Each row has a name. After each piece below comes the name of the row it's from, unless a question asks for something else. Each question is about the rows just above it. Places in a row count from 0.

mulak: | -1.43 | -1.95 | -0.98 | -1.92 | +0.53 | -1.83 | +0.43 | +0.71 | -1.79 | -1.88 | -1.26 | -1.60 | -1.92 | -1.31 | +1.88 | +1.65 | -1.13 |
gomen: | -3.48 | -2.28 | -0.07 | -0.33 | +1.66 | -2.22 | +2.21 | +1.77 | -2.04 | -2.23 | -2.72 | -1.61 | -2.35 | -0.81 | +1.96 | +2.13 | -2.95 |
sumed: | +8.89 | -0.95 | -5.58 | -5.06 | -4.98 | -0.13 | -6.50 | -5.09 | -0.86 | -0.47 | +7.21 | -1.95 | -0.20 | -4.13 | +1.65 | +0.99 | +7.57 |
lokib: | -3.48 | -2.28 | -0.07 | -0.33 | +1.66 | -2.22 | +2.21 | +1.77 | -2.04 | -2.23 | -2.72 | -1.61 | -2.35 | -0.81 | +1.68 | +0.97 | +6.47 |
Buva: | +4.99 | -1.93 | -0.82 | -1.29 | +0.53 | -1.93 | +0.83 | +0.49 | -1.88 | -1.98 | -0.76 | -1.72 | -2.02 | -1.46 | +1.91 | +2.10 | -0.91 |
safak: | +5.82 | -1.41 | -4.23 | -3.89 | -3.27 | -0.73 | -3.91 | -3.48 | -1.22 | -0.99 | +4.99 | -1.93 | -0.83 | -3.35 | +1.77 | +1.62 | +4.89 |
| -1.22 | -0.99 | +4.99 | with +1 step of +0.01 on every entry: -> | -1.21 | -0.98 | +5.00 |
The entry that follows | +0.97 |: -> | +6.47 |
The entry that follows | -5.09 |: -> | -0.86 |
What is the next entry after | +4.99 | -1.93 | -0.83 |? -> | -3.35 |
| +0.43 | with -1 step of +0.01 on every entry: -> | +0.42 |
Shift each entry of | +4.99 | -1.93 | -0.82 | -1.29 | by -1 times +0.01: -> | +4.98 | -1.94 | -0.83 | -1.30 |
Which row holds | -4.98 | -0.13 | -6.50 | -5.09 | -0.86 | -0.47 | +7.21 | -1.95 | -0.20 | -4.13 |? -> sumed

